These are the activations of a small neural network, seen along a few directions. Each row is one input.
Each table varies a few parts of the input and shows all the possible inputs, shuffled.
A made-up example of a description, with smaller parts first: ring(5) and (point or ring(11) or (values(3) and line(6))).
Shared parts are said once, and a part with two or three values counts as separate values.
(in the rows, 128 means zero)

Other details of the inputs vary at random and push rows far along two fixed directions, the same in every table; ignore that.
To show where, the next rows are all for the same input, with only those details redrawn:
[95,199,170,125,143,150,142,147,127,101,157]
[98,218,174,121,124,147,143,134,125,120,166]
[174,53,99,141,128,121,110,93,140,139,113]
[149,84,121,139,163,139,132,129,137,102,116]
[128,200,156,114,73,124,117,93,128,161,165]
[174,31,96,147,150,122,118,103,138,122,102]
[147,80,118,142,152,130,125,117,134,110,119]
[153,68,114,146,181,140,131,136,135,94,110]

Table:
r1: [136,145,116,107,45,111,98,80,120,188,115]
r2: [173,32,98,142,150,123,122,102,140,123,100]
r3: [130,142,130,124,122,137,136,124,134,122,156]
r4: [107,178,170,96,97,95,120,150,128,178,163]
r5: [108,120,135,155,204,122,151,187,140,72,109]
r6: [154,104,101,118,80,124,107,90,110,158,105]
r7: [86,152,151,103,152,121,132,196,102,135,129]
r8: [100,194,162,126,123,130,140,144,141,129,144]
r9: [108,188,140,113,61,120,127,122,113,167,124]
r10: [170,81,60,118,32,101,93,52,121,202,126]
r11: [76,152,134,136,205,182,166,203,100,45,126]
r12: [104,130,121,143,184,151,158,156,139,85,149]
r13: [112,196,135,117,63,95,120,129,115,162,125]
r14: [134,68,116,142,183,131,129,129,147,102,96]
What is each input in this table made of?
> values(2) and (point or line(6))
Changing only the values(2) part turns r3 into r11. The same change can be made to r14. Which row results?
> r1

Table:
r15: [138,93,94,153,120,124,129,137,121,122,87]
r16: [87,158,184,125,187,150,148,203,101,86,112]
r17: [80,161,141,137,186,146,171,196,137,86,146]
r18: [141,17,86,141,168,96,116,135,143,134,72]
r19: [161,32,66,153,141,110,131,130,136,136,115]
r20: [163,27,68,153,165,138,140,136,129,94,116]
r21: [54,188,162,116,207,145,162,204,138,78,155]
r22: [159,34,76,151,140,136,125,119,128,102,64]
r23: [178,126,138,136,105,105,126,69,160,136,164]
r24: [137,171,117,103,57,110,114,89,109,160,176]
r25: [79,234,152,116,127,157,137,160,96,81,144]
r26: [169,118,136,145,119,91,124,87,166,154,155]
r27: [161,9,93,134,174,105,116,135,146,142,105]
r28: [188,36,101,168,171,140,121,63,161,107,109]
r29: [129,116,112,132,95,99,127,124,140,165,112]
r30: [60,193,147,127,198,148,159,203,112,68,165]
r31: [133,157,113,120,61,97,104,97,106,168,118]
r32: [150,176,162,138,73,82,114,82,161,178,149]
r33: [171,25,95,135,157,135,103,123,129,114,67]
r34: [66,199,167,108,187,163,166,185,130,61,164]
r35: [149,82,83,151,130,142,128,129,115,98,88]
r36: [65,194,187,125,194,161,147,215,124,72,110]
r37: [106,190,161,100,103,165,115,108,126,152,160]
r38: [163,20,110,136,182,160,120,120,111,119,109]
r39: [133,100,91,132,130,149,117,96,106,121,131]
r40: [132,189,134,94,32,111,99,71,121,180,125]
r41: [127,171,119,126,56,99,122,117,127,181,144]
r42: [110,241,192,138,138,149,145,131,144,77,147]
r43: [119,172,157,103,81,99,107,126,137,189,138]
r44: [132,177,129,117,22,97,113,87,129,193,119]
r45: [146,162,145,90,65,114,109,95,134,180,171]
r46: [76,149,140,126,207,189,149,159,128,68,128]
r47: [160,11,109,135,190,112,130,151,121,130,116]
r48: [110,194,146,102,58,101,110,103,129,178,119]
r49: [135,146,157,104,75,91,110,119,116,198,145]
r50: [148,28,76,156,169,165,134,113,134,105,90]
r51: [146,174,105,119,26,139,112,56,118,190,163]
r52: [84,188,191,117,192,179,155,205,94,58,130]
r53: [104,153,175,170,221,146,161,177,153,41,103]
r54: [166,34,78,141,129,123,131,108,139,124,116]
r55: [143,171,166,88,68,118,120,105,108,176,189]
r56: [119,160,119,116,71,90,110,110,114,175,141]
What is each input in this table made of?
> ring(6) and (point or line(6))
Changing only the ring(6) part turns r54 into r50. The same change can be made to r34. Which row results?
> r46
Changing only the ring(6) part turns r41 into r15. The same change can be made to r49. Which row results?
> r16
Change only the ring(6) part in r28. List by row number the other rows that result.
> r23, r26, r32, r42, r53
Change only the ring(6) part in r27. List by row number the other rows that result.
> r33, r36, r37, r43, r45
Start at r25 and move only the line(6) part, one step at a time. The first step leads to r35. Which rows follow, in order?
> r22, r40, r33, r52

Table:
r57: [199,55,124,138,108,103,101,74,154,157,108]
r58: [151,155,105,137,49,88,113,70,138,174,140]
r59: [91,127,110,133,198,183,148,153,131,69,136]
r60: [164,58,89,136,109,142,116,79,125,156,115]
r61: [135,136,97,108,44,92,115,107,120,193,150]
r62: [128,218,173,127,108,127,128,91,148,132,185]
r63: [160,58,91,128,109,141,107,86,116,152,108]
r64: [140,136,105,104,56,138,112,73,122,187,154]
r65: [79,210,141,152,164,140,160,165,139,73,148]
r66: [126,118,165,159,226,159,161,164,143,58,138]
r67: [182,150,150,123,64,100,100,46,161,178,150]
r68: [169,64,99,136,104,136,101,77,134,143,78]
r69: [162,27,128,152,225,134,136,159,137,63,79]
r70: [152,72,79,122,107,141,108,78,129,150,127]
r71: [108,204,202,137,178,159,159,159,154,82,156]
r72: [92,212,129,112,84,121,139,137,128,144,178]
r73: [163,54,82,136,96,93,117,118,117,151,106]
r74: [145,62,76,121,102,93,122,134,108,150,111]
r75: [103,191,189,116,166,153,149,170,120,89,172]
r76: [104,119,138,155,213,189,156,165,139,50,91]
r77: [156,29,102,146,210,142,133,134,145,88,133]
r78: [183,53,104,125,110,113,115,82,142,173,153]
r79: [130,218,179,126,108,128,129,95,162,131,169]
r80: [81,193,161,113,151,180,145,167,102,84,142]
r81: [157,20,118,144,216,135,138,159,121,80,107]
r82: [138,138,111,94,52,132,104,84,108,177,143]
r83: [72,189,141,113,144,139,157,203,107,91,153]
r84: [170,77,84,153,96,93,114,85,155,146,95]
r85: [108,221,154,133,77,114,144,131,144,144,143]
r86: [188,52,117,129,112,109,107,83,135,165,138]
r87: [198,65,114,146,116,104,103,54,151,151,134]
r88: [102,136,129,152,202,180,146,142,148,53,103]
r89: [154,148,117,127,35,84,109,88,140,185,115]
r90: [34,199,191,111,180,113,147,206,142,133,119]
r91: [154,144,117,125,54,132,107,51,126,179,132]
r92: [171,78,95,139,101,135,101,57,147,143,93]
r93: [102,121,144,141,203,181,145,175,122,42,84]
r94: [197,51,117,141,115,104,102,71,139,155,122]
r95: [102,210,143,125,80,117,148,137,125,156,171]
r96: [145,136,108,121,44,90,115,97,121,192,143]
r97: [145,150,105,127,51,94,117,81,135,184,154]
r98: [105,197,193,126,172,151,149,165,123,74,159]
r99: [85,205,170,115,149,169,143,162,111,79,115]
r100: [140,10,80,173,219,126,147,182,120,48,62]
r101: [190,65,114,135,112,109,107,65,147,162,149]
r102: [95,123,110,160,206,144,163,179,138,62,130]
r103: [82,209,171,90,77,95,106,194,92,183,85]
r104: [84,202,165,122,151,176,142,158,104,74,130]
r105: [148,82,67,136,101,101,120,99,142,154,135]
r106: [104,216,156,113,84,155,122,107,111,135,146]
r107: [113,119,135,91,69,60,100,108,144,246,119]
r108: [160,145,125,109,69,107,107,61,148,185,185]
r109: [80,193,160,109,152,172,146,168,94,89,138]
r110: [158,31,122,153,221,132,136,153,123,66,94]
r111: [132,6,79,158,219,125,151,195,108,65,72]
r112: [105,219,146,136,82,114,145,130,128,142,158]
r113: [82,203,146,126,158,179,147,139,128,89,157]
r114: [81,198,153,124,163,185,148,148,121,83,155]
r115: [154,59,68,135,100,99,127,113,132,165,127]
r116: [138,14,89,167,221,124,148,192,126,49,45]
r117: [88,109,119,126,207,186,149,182,111,64,121]
r118: [115,195,168,97,100,134,129,128,125,150,194]
r119: [107,217,157,119,71,110,133,143,127,133,132]
r120: [118,196,169,94,96,130,128,130,119,145,189]
r121: [92,191,176,101,160,147,150,177,111,98,174]
r122: [69,203,185,96,106,86,124,152,156,191,116]
r123: [169,73,87,143,106,135,102,55,134,142,106]
r124: [196,49,115,139,112,110,115,73,144,172,146]
r125: [77,209,164,93,73,95,105,194,75,186,99]
r126: [68,194,148,74,76,102,110,210,74,195,122]
r127: [135,14,82,168,222,121,148,187,111,52,58]
r128: [84,210,149,136,160,176,145,132,131,77,147]
r129: [144,30,86,109,98,74,87,167,82,206,53]
r130: [135,141,111,90,54,125,106,89,99,179,140]
r131: [102,13,98,119,201,96,125,180,148,154,82]
r132: [165,85,83,155,98,93,116,84,160,145,100]
r133: [141,10,76,178,219,127,145,174,127,60,65]
r134: [109,203,200,123,163,149,146,164,138,79,148]
r135: [103,202,176,131,174,156,151,143,145,91,187]
r136: [148,149,123,108,52,119,100,71,101,171,121]
What is each input in this table made of?
> line(4) and (values(2) or (values(3) and line(6)))
Changing only the line(4) part turns r77 into r67. The same change can be made to r78. Which row results?
> r71
Changing only the line(4) part turns r84 into r72. The same change can be made to r85. Which row results?
> r115
Changing only the line(4) part turns r57 into r86. The same change can be made to r116. Which row results?
> r111
Change only the values(3) part in r91. List by row number the other rows that result.
> r66, r112
Change only the values(2) part in r126. List by row number the other rows that result.
> r131
Change only the line(4) part in r105. List by row number the other rows that result.
> r65, r102, r132
Change only the values(2) part in r90. List by row number the other rows that result.
> r125
